A small network was shown many inputs. Here are its activations along a few directions, one row for each input.
In each table, some parts of the input vary, and every possible input appears once, in random order.
Descriptions start from the smaller parts, as in this example, which fits no table here: one of 2 separate values, together with either a single point or one of 11 places around a ring or (one of 4 places along a line, together with one of 8 places around a ring).
Shared parts are said once, and a part with two or three values counts as separate values.

Other details of the inputs vary at random and push rows far along three fixed directions, the same in every table; ignore that.

Rows:
x1: [ 19  17  -1 -38  -5 -15  14  10 -12   1 -18]
x2: [ 13  12   8 -16  31   7   6  -4 -11  17  13]
x3: [-12   3  -3  -4 -16  -2  -4  13  12 -16 -24]
x4: [ -5 -18 -21  18  -9 -27  -5  -9 -21  43  43]
x5: [ -7  10  -4   2 -11  -5  -4  13   6 -25 -21]
x6: [ 17  -1   2 -15  27   9  11  -1  -5  28   5]
x7: [ 16  10   9 -17  23  10  11   9 -10  21  14]
x8: [ -7  -7 -15  16 -12 -25  -6   1 -27  36  51]
x9: [  5 -22  22  14   0  30  -9  -6  19 -14  17]
x10: [-11  -6  -7   3  -4  -7   1  -1   8 -23 -32]
x11: [  9 -13  14   2 -25   3 -18  -9   5 -32 -22]
x12: [ 21  14  -3 -29  12 -20   3   6 -20  -9 -22]
x13: [-40 -27 -24  31 -44 -43 -19  -7  -4  -2   7]
x14: [ -2 -11 -39  -5 -31 -48  -6   5 -27   9  20]
x15: [-14  13  -3  -6 -13  -3  -9   7   9 -22 -19]
x16: [ 11 -20  15  21   3  30  -6  -9  15 -20  16]
x17: [-12  16  -3  -6 -19  -3   2   3  14 -21 -18]
x18: [-11   4   9  26   3  23   1   2  11   9   4]
x19: [  3 -17  16  14   1  32 -11 -16  18 -16  19]
x20: [-14   8  -8  -5 -16   0  -6   3  11 -18 -23]
x21: [-12   5  19  25  13  14  -4   1   8   4   5]
x22: [-6  9  6 23  5 19 13  6 17 -3 12]
x23: [-15   1  17  15  16  14  -2   9  15   1  10]
x24: [ 22  22   1 -28  -8 -15  12   3 -19   4 -23]
x25: [23  1 -4 -7 29  8 13 -4 -8 22  5]
x26: [ 12  -7   6 -15  30   7  15  -5 -10  24   4]
x27: [-14  -2   0  18  11  20  -2  -7  21   6   5]
x28: [ 12   3  -9 -36   9 -15   7 -11 -17   0 -28]
Description of these inputs: one of 4 separate values, together with either a single point or one of 6 places along a line.
Changing only the choice among 4 separate values turns x8 into x5. The same change can be made to x13. Which row results? -> x10
Change only the place on the line of 6 in x23. List by row number the other rows that result. -> x1, x3, x6, x7, x26
Change only the place on the line of 6 in x28. List by row number the other rows that result. -> x2, x15, x17, x20, x27
Change only the choice among 4 separate values in x19. List by row number the other rows that result. -> x9, x11, x16

Rows:
x29: [ 17   6  -8 -42   1 -52   3 -15 -34  13 -26]
x30: [ 30   4  19 -23  21  42  18   2   6  15  10]
x31: [-19  25  33  21   3  10 -27  30   1 -31   8]
x32: [ -1 -13  -3   8  -5  -2  -1  -4 -14  53  36]
x33: [  3  13   6   0   2  36   1  -1  18 -27 -16]
x34: [-22  14  24  20 -17 -25 -35  25  -1 -14  40]
x35: [-16  -4  27   5  13  16   6   1  17  -3 -37]
x36: [ -8 -14  17  17 -16  22 -13  -1  20  -3 -13]
x37: [-12  12  19   1  15  20 -10 -10  22  -7 -31]
x38: [ 10  20   3 -21  43  37  15  -3  -2  10   8]
x39: [-13 -31 -21  23 -11  -9 -22   1  10 -11  20]
x40: [-15   2  -2  30   1  13  -8   7  23   3 -22]
x41: [ 34 -16 -11 -59 -14 -26  -8  -4 -32  -1 -13]
x42: [-16 -15  -3   4  12 -13  16   0 -13  44  38]
x43: [ 32 -11  12  -4  50  23  17  -4   0   5   0]
x44: [  5 -32 -15  15  16 -28   0  -8 -21  25  27]
x45: [-15  12  -1   5  25  21   2  13  25  -7 -33]
x46: [-12   2 -13 -17 -14 -39  -7  -7 -21 -19 -49]
x47: [ -5  -2  14   6  16  30 -14 -12   8 -21 -30]
x48: [ -5  32  20  11   1  18  13   2  20  -9 -25]
x49: [ -1  -5 -12  -5  -7   2  10   6  -4  39  52]
x50: [ 15   1  -9 -54   3 -30  20   6 -24  10  -7]
x51: [  0  18  22 -34 -29 -39 -29  41 -20 -31 -22]
x52: [  1   3 -18  24   8 -13  18  10 -16  41  38]
x53: [-12  -5 -17   5  18  -9  15  -7 -17  23  50]
x54: [-25  11   3   3   1  16  -6  -1  33 -17   3]
x55: [  2  14  12  25  10  17   9  11  14  -6 -38]
x56: [  7  17 -31 -24 -37 -46   6  23  -8 -31 -41]
x57: [ -4  -3  -7  18  -4  20  -3  11  30 -19  -2]
x58: [-13 -27  13   7 -14   3  -6  -2  17 -26 -12]
x59: [ 36   7  12  -8  28  43   6 -14  -8   7   5]
x60: [ -8  17   6   6  -2  18  -8  -4   8 -10 -42]
x61: [  8  13 -18 -37  13 -33  15  -6 -39  12 -18]
x62: [-27  -2 -26  29 -17 -14  -7  12  13  14  11]
x63: [ 17   5 -21 -18 -31 -33   4  17  -8 -35 -31]
x64: [  6  -6 -28 -32 -16 -30 -11  12  -1 -34 -31]
x65: [ 24  -1 -16 -44   9 -27  12  -9 -35  -8  -4]
x66: [-26 -38   0  18 -27 -28 -14  -5   0  -3   5]
x67: [ -9  18  17   1 -13  13  15  16  13  -8 -36]
x68: [ -2  18  19  -1  -7  28  20  17  22 -15 -19]
x69: [ 40  15 -11 -46 -22 -37  11  -4 -30  -9  -4]
x70: [ 30  -3  -4 -44   5 -27 -12 -19 -30   9 -12]
x71: [-22  19   6  17  -8  15  -4  -2  29   0  -9]
x72: [ -7   7   5  23 -13  22   6   2  12 -30   3]
x73: [ -6 -24   2  26 -40  -4  -5   3   3  -7  25]
x74: [ 16 -25  -3   2 -11   6  -3  -7 -11  32  49]
x75: [-36 -23  -9  11 -29 -20 -21   1   2  10   3]
x76: [  2 -10   4  17  -7  -7  11   0 -22  48  37]
x77: [-17 -15   9   0  -7  24  -6   6  27 -20   2]
x78: [ 31   1  15 -25  27  23  -2 -18   0   0   4]
x79: [35  1 11  1 39 31  6 -3 -1 23 -8]
x80: [-27   7   8  10   5   5   7  -2  31 -19   0]
x81: [ -7   9  13   4  35   8  18 -11   4  25  15]
x82: [-22  -3 -30  21 -19 -10  -4  15  19   3  22]
x83: [-42  -2 -21  20 -12  -8 -13  -2   1   4  16]
x84: [  1   7 -14  -1  -1  -4   5  -6  -1  34  56]
x85: [ 28  -6   1 -37   9 -38   1 -21 -31   7 -15]
x86: [ 25 -12  -4 -53   1 -28  15   0 -26   1  -4]
x87: [ -7  26   1  -2   4  34   5   5  21 -18 -19]
x88: [  8  -2  32  12  -7  26   5   3  11 -12 -30]
x89: [ 5 11 -7  8 -4 -8 16 -3 -9 28 57]
x90: [ 23 -11  27 -18  35  36   2  -8  -4  21  -4]
x91: [ 15   1  12   2  55  15  20  -1  -3  26 -15]
x92: [-30 -19 -26  23 -14 -27 -22   5   4   5  -1]
x93: [ 13   7  14  -4 -11  19 -12 -10  23 -27 -24]
x94: [ 33   7  25 -14  18  37  29   6  -1   9  11]
x95: [ 14   6 -22 -33  19 -41  18   7 -28  17 -21]
x96: [-13 -12  -5  40 -27  -9 -10  -9 -11  -6  15]
x97: [ 18   7   4 -10   5  15   4  -9   8   7  25]
x98: [ 12  28   1 -14  25  25  13  -3  -9  21 -10]
x99: [  9 -24   1   6  12 -12   1 -23 -11  19  51]
x100: [-28  -2   5  -1  -4  22  -1  12  30 -11  -1]
x101: [-23 -18  -5  15 -14 -19  -4 -10  14 -16  29]
x102: [ 15   9   3 -10  53  19  30   9   7  12   2]
x103: [-13   1 -11   1  12 -10  -1 -11  -8  40  46]
x104: [-17  20   1  23 -11  20  11   8  15 -21   0]
x105: [  1  17 -11  -9 -32 -32  -3   0 -25 -18 -46]
x106: [-41 -14 -10  11 -20  -9 -10   7  10  13  16]
x107: [  5 -10 -13 -23 -20 -32 -10 -10 -18 -40 -35]
x108: [ -7 -12  -9  34 -32  -3  -8  -6  -7 -16  25]
x109: [ 29   5 -12 -56   2 -23  -1 -11 -21  -3   3]
x110: [ -4 -11  -5  24 -44 -21 -12  -8   2 -18  21]
x111: [-23   2 -17   7   1   5  -5  17  28 -20 -10]
x112: [31 -5  0 14 10 11 11  3 -6  4 14]
x113: [-17 -16 -12  31 -25  -4 -22 -12  -4   0  14]
x114: [ 25  25  28   2  28  23  19 -11  -5  26  -4]
x115: [-29   8 -14  35 -25 -10   2   3  -6   3  16]
x116: [ 33  10  25  -8  30  31   3 -19   1  21  -1]
x117: [ 20   7   8 -20  40  40  10  -9  -4   1  11]
x118: [  2  -9   8   9  23  23 -12   1  19 -16 -34]
x119: [-14 -15  -2  19  12   7   6   8  27 -27  -4]
x120: [-36 -12 -15  25 -12  -9 -21  -9  -4   5  10]
x121: [  6  22   5 -21 -14 -47 -30  45 -19 -36 -26]
x122: [ -3   3  22  31 -13  11  -5 -10  16 -15  -8]
x123: [ 16  -1   5  10   7  30  -5   5  24 -20 -25]
x124: [-19 -24 -16  19 -18  -1 -24 -12  -1 -16  24]
x125: [ 12   3  11  19  -1   9   1   7   9 -22 -40]
x126: [ -7  -4  -9   3  -4  -1   7   3 -10  51  41]
x127: [ -1 -25  -4  17  18 -10   0 -22 -28  26  38]
x128: [  1  15  -9 -23 -32 -34 -16  -6  -5  -8 -44]
What do these inputs look like to the network? -> one of 4 separate values, together with either a single point or (one of 4 places along a line, together with one of 6 places around a ring)
Change only the place on the ring of 6 in x56. List by row number the other rows that result. -> x52, x55, x63, x112, x125
A walk changes only the place on the ring of 6. It starts at x75 and steps to x106. List the rest of the walk in order. -> x100, x77, x41, x90
Change only the choice among 4 separate values in x100. List by row number the other rows that result. -> x38, x54, x111

Rows:
x129: [ -3   7  28   9  21  29   0  15  27 -20 -15]
x130: [-14 -19   0  21 -12  18   1  -2  23 -15   9]
x131: [-18 -19   1   1 -26 -20 -19   6   5 -26  -7]
x132: [ 32  -1   7 -24   1  -8   8  -4 -25  10 -18]
x133: [  1   3  -2   7  19  -9   1   5 -16  13  43]
x134: [-14 -18  -2   3 -24 -18 -30  -8   3 -30  -6]
x135: [-13  -8  -4  25  -8  13   4   8  27 -13   9]
x136: [-17  10   5  40  -6   6   0   5   9 -10   4]
x137: [ 10 -14 -20 -14 -22 -15 -10 -15  -6 -17  -5]
x138: [ -6  -3   2   1  53  18  14 -10  10  11 -43]
x139: [  5  12 -10   2   7   6  13   3   3 -11   4]
x140: [-11   8  12 -15   5   4  -4  -1   5   7   1]
x141: [-5 10  3 14 -3  6  1  6 -1 15  2]
x142: [ 17 -15 -13  -4 -19 -29 -12 -18 -31  14  12]
x143: [ -4  -1 -11  -6   0   4  11 -10  -1  32  37]
x144: [ 16  27  13 -37  -5  -2   7  -3  -7  -2 -55]
x145: [ -4   1  -2  -1  13  -4  -3   8 -12  26  39]
x146: [  2  10 -23 -24 -21 -19   2   9  -5  -8 -16]
x147: [28  9 17  3 26 18 17  3 -8 24  4]
What do these inputs look like to the network? -> either a single point or (one of 3 separate values, together with one of 6 places along a line)
Change only the choice among 3 separate values in x141. List by row number the other rows that result. -> x145, x146
Change only the place on the line of 6 in x143. List by row number the other rows that result. -> x130, x135, x137, x139, x146

Rows:
x148: [  9   4 -14  -9 -23 -22  -3  -5 -22 -15  14]
x149: [-15  10   6  12  -9 -13   5  15  15 -18 -36]
x150: [-16  17  -6  23 -12   9  -6  10  10 -15   8]
x151: [-17  -2  20  12 -16   7 -15   1  10 -19  13]
x152: [ 29   3  26 -10  45  52  24   1   7  12  36]
x153: [-26   1  -6  11  -2  -1   6  10  27  -9   5]
x154: [-26   5   5   0  -3  -5 -16   4  12 -16 -36]
x155: [29 18 29 10 46 46 22 16 -3 31 21]
x156: [ 15 -14 -13 -11 -28 -22 -10 -14  -9   4   1]
x157: [ -3 -25 -23 -20  -8 -24  -3  -5 -11  -4   1]
x158: [ 31  12  39  -4  28  41  17   7   4 -12 -18]
x159: [ -7 -21 -24   2  16 -11   6   0 -12  38  49]
x160: [-22  -6 -14  38  17  10   1  -9   1  25  36]
x161: [-21 -13  -7  32   4  15   4  -8   7  38  32]
x162: [-32  10   9  15  -2  -5  -6   5  18  -2   1]
x163: [-19  23  -7   8  -7  -8   3   2  15 -25 -30]
x164: [  0 -12  -2  -6 -11   2 -12   1  26 -36 -21]
x165: [ 20   9 -27 -35 -35 -41   1   7 -38  24  13]
x166: [ -6  -3  14   0 -12  -2 -25  -5  16 -29 -26]
x167: [ 34  11   7 -29  37   2  18   5 -23  19 -36]
x168: [ 34  25  35 -31  11  45  18  -2  11 -21 -46]
x169: [ 15 -19  -3   8 -10 -20 -10  -3 -10   1   6]
x170: [  2   3 -21 -21 -20 -22  -2  19  -8  -4  14]
x171: [-10 -15   6  12  -7  -3  -6   1   7 -24 -41]
x172: [-23 -24   8  27  14  10 -11 -15   0  23  40]
x173: [ -5  -6  -4  26  -6   7 -14 -13  15 -20   4]
x174: [ 10   7 -29 -33 -25 -53  11  -4 -32  30   5]
x175: [-16  20  12  -3 -18   0 -17  18  12 -24 -22]
x176: [ 51  10 -12 -57  35 -12  18 -20 -49  18 -20]
x177: [-16 -27  -2  30   2  18   3 -19   5  30  35]
Changing only one part turns x165 into x156. The same change can be made to x175. Which row results? -> x166
What do these inputs look like to the network? -> one of 5 separate values, together with one of 6 places around a ring
Change only the place on the ring of 6 in x152. List by row number the other rows that result. -> x153, x157, x159, x164, x170
Change only the choice among 5 separate values in x160. List by row number the other rows that result. -> x154, x159, x161, x167
